A small network was shown many inputs. Here are its activations along a few directions, one row for each input.
Each table varies a few parts of the input and shows all the possible inputs, shuffled.
A made-up example of a description, with smaller parts first: one of 2 separate values, together with either a single point or one of 11 places around a ring or (one of 5 places around a ring, together with one of 6 places along a line).
Shared parts are said once, and a part with two or three values counts as separate values.
In the rows, 128 means zero.

Other details of the inputs shift rows strongly along two fixed directions, in all tables alike. That doesn't count.

A family of inputs:
r1: [137 137 128 129 129 120 126 124 114 119 131 119 138]
r2: [134 139 143 129 139 142 125 132 101 116 137 137 139]
r3: [ 25 148 121 202  66 143 144 200 147 150 107  74 178]
r4: [155 144 140 119 127 152 111 144 122 123 121 128 147]
r5: [117 121 131 113 129 125 129 101 139 143 130 141 121]
r6: [ 97 132 142  72 152 117  97  48 136 135 117 126 134]
r7: [175 100 133  70 169 113 118  66 138 131 140 170  78]
r8: [100 133 136  71 154 114  96  48 138 135 113 123 134]
r9: [125 141 153  85 147 134 100  54 113 120 111 125 156]
r10: [123 127 140  80 150 115  91  44 123 113 106 112 146]
r11: [143 107 126 109 131 103 109  78 127 112 116 124 121]
r12: [120 109 115 106 133 101 122  95 148 138 117 125 111]
r13: [143 121 123 126 120 115 120 105 129 120 121 119 134]
r14: [188 135 139  70 180 139 120 116 115 135 154 179  98]
r15: [114 167 159  73 153 164  97 102 125 144 118 135 157]
r16: [111 164 143  75 160 130 108  80 118 141 125 126 149]
r17: [150 120 122 118 125 117 120 102 128 122 117 121 133]
r18: [ 21 151 102 203  76 122 142 193 137 151 116  69 178]
r19: [211 107 146  77 164 128 121  74 119 114 143 169  99]
r20: [116  85  81 208  72  95 175 199 164 142 141 117  90]
r21: [168  86 111 181 116 122 181 212 130 131 176 177  59]
r22: [ 25 160 137 145  95 125 103  84 121 123  79  61 208]
r23: [165  96 150  74 164 119 126  65 129 125 148 185  70]
r24: [188  91 145  82 162 119 115  61 120 109 140 164  89]
r25: [126 125 108 148 115 116 150 162 136 144 145 126 115]
r26: [140 142 128 128 140 133 119 139 109 119 130 123 143]
r27: [ 77 130 130 134 113 122 131 107 138 139 120 119 140]
r28: [130 130 137 138 117 153 140 173 140 145 139 140 121]
r29: [153 141 144 122 129 154 113 141 123 123 124 128 146]
r30: [135 135 133 130 130 123 129 124 110 118 134 121 138]
r31: [105 115 113 139 111  98 113  96 135 118  98  90 140]
r32: [178 129 150  76 172 135 132  96 113 135 157 183  88]
r33: [105 139 135 124 134 126 141 124 120 136 139 138 121]
r34: [135 116 131 129 120 122 125 105 125 120 126 122 133]
r35: [190 133 136  66 175 124 128 102 119 135 150 172  92]
r36: [186 133 142  72 184 142 123 114 115 135 155 179  98]
r37: [174  64 101 180 100 106 181 184 154 136 170 167  51]
r38: [ 84 148 125 131 124 124 131 129 126 143 129 110 145]
r39: [204  83  97 186 106 100 175 201 127 116 163 151  65]
r40: [119 167 155  73 156 161  97 102 127 145 114 132 159]
r41: [147 155 130 124 160 191 137 156 144  75  96 132 140]
r42: [105 148 149 145 113 155 118 143 118 123 114 114 163]
r43: [112 153 120 138 125 131 114 144 110 123 118 102 163]
r44: [120  83  79 207  74  91 178 203 167 145 136 114  90]
r45: [116  83  89 204  80  97 175 190 162 143 145 121  90]
r46: [ 60 150 106 205  59 133 128 206 139 136  93  53 195]
r47: [ 39 185 123 139 102 118  98 106 111 126  86  50 215]
r48: [196  83 107 190 112 123 171 215 119 116 173 162  71]
r49: [116 127 148  83 148 121  93  41 118 114 108 119 145]
r50: [104 150 131 142 125 138 119 140 105 123 122 108 162]
r51: [139 116 123 163 110 123 150 154 117 122 142 124 124]
r52: [194 142 151  63 176 157 109 112 127 139 135 179 104]
r53: [109 105 128 113 131 110 123  89 141 136 127 137 107]
r54: [ 15 148 134 145  96 112  95  68 124 117  77  56 196]
r55: [110 106  94 209  89 118 172 227 141 141 157 123 104]
r56: [ 23 191 116 127 118 127  98 130 122 150  88  59 211]
r57: [114 148 142 140 115 155 115 148 122 127 114 107 168]
r58: [146 139 150 126 127 158 117 140 117 123 124 134 144]
r59: [189  90 110 175 106 132 169 224 153 138 161 167  67]
r60: [180 102  98 179 137 169 192 238 174  91 136 172  54]
r61: [ 96 146 135 145 116 126 129 123 108 118 123 107 153]
r62: [214 133 141  77 178 137 113 113 100 114 145 168 109]
Each input here is: one of 2 separate values, together with either a single point or (one of 5 places along a line, together with one of 6 places along a line).
Question: Changing only the choice among 2 separate values turns r29 into r40. The same change can be made to r31. Which row results?
Answer: r12
Question: Changing only the choice among 2 separate values turns r36 into r26. The same change can be made to r5. Which row results?
Answer: r9
Question: Which other rows does r3 become when the choice among 2 separate values takes its other values? List them by row number.
Answer: r42
Question: Which other rows does r31 become when the place on the line of 6 takes its other values? List them by row number.
Answer: r10, r11, r24, r49, r54
Question: Start at r11 and move only the place on the line of 5, one step at a time. The first step leads to r13. Which rows follow, in order?
Answer: r47, r43, r4
Question: Which other rows does r62 become when the choice among 2 separate values takes its other values? List them by row number.
Answer: r56

A family of inputs:
r63: [133 114 113 134 126 108 146 136 138 137 139 134 106]
r64: [149 111 125 142 119 128 139 141 134 125 132 136 115]
r65: [110 132 122 116 128 119 123 115 143 142 119 120 134]
r66: [112 134 139 126 121 132 121 118 128 133 120 122 139]
r67: [122 134 129 126 123 132 121 119 129 123 111 115 142]
r68: [148 118 120 139 127 124 137 152 126 131 140 136 115]
r69: [104 131 139 127 126 133 122 118 126 128 121 125 136]
r70: [117 134 133 127 121 126 116 119 118 129 128 119 144]
r71: [110 138 128 124 133 137 123 126 132 128 119 123 140]
r72: [121 141 127 122 130 134 120 128 135 126 115 114 142]
r73: [111 140 127 124 134 136 121 125 132 126 119 123 139]
r74: [115 133 138 124 121 133 122 118 129 131 122 120 142]
r75: [113 132 130 129 129 134 120 117 129 120 116 120 140]
r76: [107 145 133 124 130 129 128 125 122 137 127 124 138]
r77: [141 119 120 140 131 131 137 150 138 118 132 134 109]
r78: [198 150 162  20 204 148  89  51  99 121 134 176 119]
r79: [147 111 127 142 118 130 139 140 134 128 134 137 113]
r80: [110 137 137 129 123 126 126 116 119 130 125 122 139]
r81: [107 130 138 126 126 134 123 118 128 126 123 122 139]
r82: [109 129 123 123 124 112 126 102 129 132 123 115 133]
r83: [114 142 131 121 125 136 123 126 133 136 123 123 142]
r84: [221 126 164  38 198 144 109  76 104 129 162 200  85]
r85: [120 142 126 121 128 135 122 128 133 129 113 117 142]
r86: [151 115 121 142 123 121 142 139 125 116 131 133 113]
r87: [122 141 125 122 133 127 115 129 123 126 121 112 143]
r88: [143 113 128 144 120 122 145 140 126 125 144 139 112]
r89: [109 142 134 122 129 127 119 130 118 140 130 123 140]
r90: [151 113 123 143 120 127 136 142 136 118 128 129 113]
r91: [128 110 115 133 129 116 140 138 145 134 136 140 103]
r92: [116 140 129 124 130 130 118 128 121 137 127 118 144]
r93: [150 113 123 143 119 128 137 141 134 124 130 135 114]
r94: [148 123 117 138 128 124 144 149 128 123 134 134 112]
r95: [112 126 123 123 124 110 116 106 127 135 125 114 133]
r96: [144 115 126 144 118 122 144 139 126 123 142 139 112]
r97: [102 140 135 123 132 136 123 126 129 134 123 128 135]
r98: [143 121 121 140 128 127 146 147 128 131 141 138 113]
r99: [144 119 122 139 123 125 137 154 125 134 146 139 113]
r100: [116 140 131 122 128 137 122 125 133 137 120 121 143]
r101: [123 133 127 126 124 125 115 120 118 122 117 114 145]
r102: [112 130 132 128 129 134 123 117 129 121 117 121 141]
r103: [118 135 130 128 126 126 126 115 122 123 120 118 145]
r104: [119 132 132 128 124 127 116 118 118 130 125 117 145]
r105: [110 130 134 128 128 135 122 116 128 125 119 121 140]
r106: [103 123 124 122 127 120 122 106 136 130 119 119 130]
r107: [118 140 129 121 128 135 123 126 134 133 118 120 144]
r108: [119 137 128 130 127 126 124 114 122 122 119 117 143]
r109: [154 111 120 144 122 120 131 144 125 116 136 129 113]
r110: [116 143 127 123 132 130 128 124 124 130 122 119 144]
r111: [134 117 127 138 128 133 142 150 135 130 142 143 108]
r112: [110 143 132 123 131 130 129 124 123 135 130 121 142]
r113: [115 132 136 126 122 126 117 120 118 131 129 118 144]
r114: [112 144 129 123 128 130 128 124 124 133 127 122 142]
r115: [148 124 118 139 130 124 142 148 130 120 135 131 112]
r116: [113 140 134 120 127 136 124 126 132 138 124 122 142]
r117: [110 142 135 121 127 135 123 127 131 139 123 125 138]
r118: [137 110 128 142 121 130 140 141 133 122 137 141 110]
r119: [140 118 119 138 129 132 139 150 135 121 130 137 109]
r120: [118 142 127 123 129 135 121 126 134 132 117 120 143]
r121: [143 110 123 144 126 128 137 142 134 112 129 131 110]
r122: [152 112 120 146 121 120 133 144 123 122 138 135 114]
r123: [136 111 113 135 126 106 137 141 136 140 141 134 107]
r124: [147 113 125 144 122 123 144 137 125 124 139 137 113]
r125: [116 134 135 125 120 133 121 118 130 129 121 121 142]
r126: [119 142 125 125 131 128 117 129 122 132 123 118 144]
r127: [151 110 123 144 121 121 135 143 123 124 139 135 115]
r128: [136 117 124 139 130 134 140 148 136 129 137 141 110]
r129: [113 134 137 127 123 125 116 120 115 133 127 121 140]
r130: [143 110 123 142 125 129 138 141 132 115 127 135 110]
r131: [111 126 124 121 121 118 122 106 138 135 118 117 132]
r132: [117 145 125 126 133 129 126 124 125 129 122 119 142]
r133: [135 119 124 137 127 133 140 148 135 129 139 144 109]
r134: [152 116 122 144 124 121 140 139 128 113 133 130 112]
Question: What do these inputs look like to the network?
Answer: one of 2 separate values, together with one of 4 places along a line, together with either a single point or one of 8 places along a line
Question: Changing only the place on the line of 4 turns r125 into r96. The same change can be made to r117. Which row results?
Answer: r76
Question: Changing only the place on the line of 4 turns r105 into r124. The same change can be made to r81. Which row results?
Answer: r88
Question: Which other rows does r116 become when the place on the line of 4 takes its other values? List them by row number.
Answer: r84, r111, r112
Question: Which other rows agree with r73 in the place on the line of 4 and the choice among 2 separate values? List them by row number.
Answer: r71, r77, r91, r97, r111, r119, r128, r133
Question: Which other rows does r122 become when the place on the line of 8 takes its other values? List them by row number.
Answer: r70, r101, r104, r109, r113, r127, r129
Question: Which other rows does r67 become when the choice among 2 separate values takes its other values? List them by row number.
Answer: r85
Question: Which other rows does r122 become when the choice among 2 separate values takes its other values? List them by row number.
Answer: r126
Question: Start at r102 and move only the place on the line of 4, one step at a time. The first step leads to r64. Which rows follow, in order?
Answer: r103, r127

A family of inputs:
r135: [ 66 141 109 190  82 131 131 166 137 114  93  67 178]
r136: [169  91 120 130 132 110 149 128 140 127 149 160  75]
r137: [169  92 124 130 128 104 146 131 127 138 162 161  80]
r138: [171  91 122 128 131 107 146 129 133 133 155 163  76]
r139: [171 137 136 124 150 164 152 191 129 139 159 178  93]
r140: [169  85 119 130 132 116 147 127 148 121 142 160  73]
r141: [100 155 151  63 159 122  89  44 112 140 118 122 158]
r142: [ 66 139 108 189  83 131 129 165 141 113  89  65 176]
r143: [193 107 127 138 132 130 141 152 117 113 147 155  96]
r144: [125 185 169  39 179 153  68  36  88 118 104 121 188]
r145: [ 25 154 107 173  92 130 146 190 157 172 123  91 159]
r146: [194 106 125 138 135 134 144 151 124 107 142 154  94]
r147: [128 185 171  40 176 152  67  37  87 122 107 121 190]
r148: [ 44 125 104 181  80 108 137 143 153 135 101  74 158]
Question: Changing only one part turns r143 into r138. The same change can be made to r144. Which row results?
Answer: r141
Question: What do these inputs look like to the network?
Answer: one of 2 separate values, together with either a single point or one of 6 places along a line
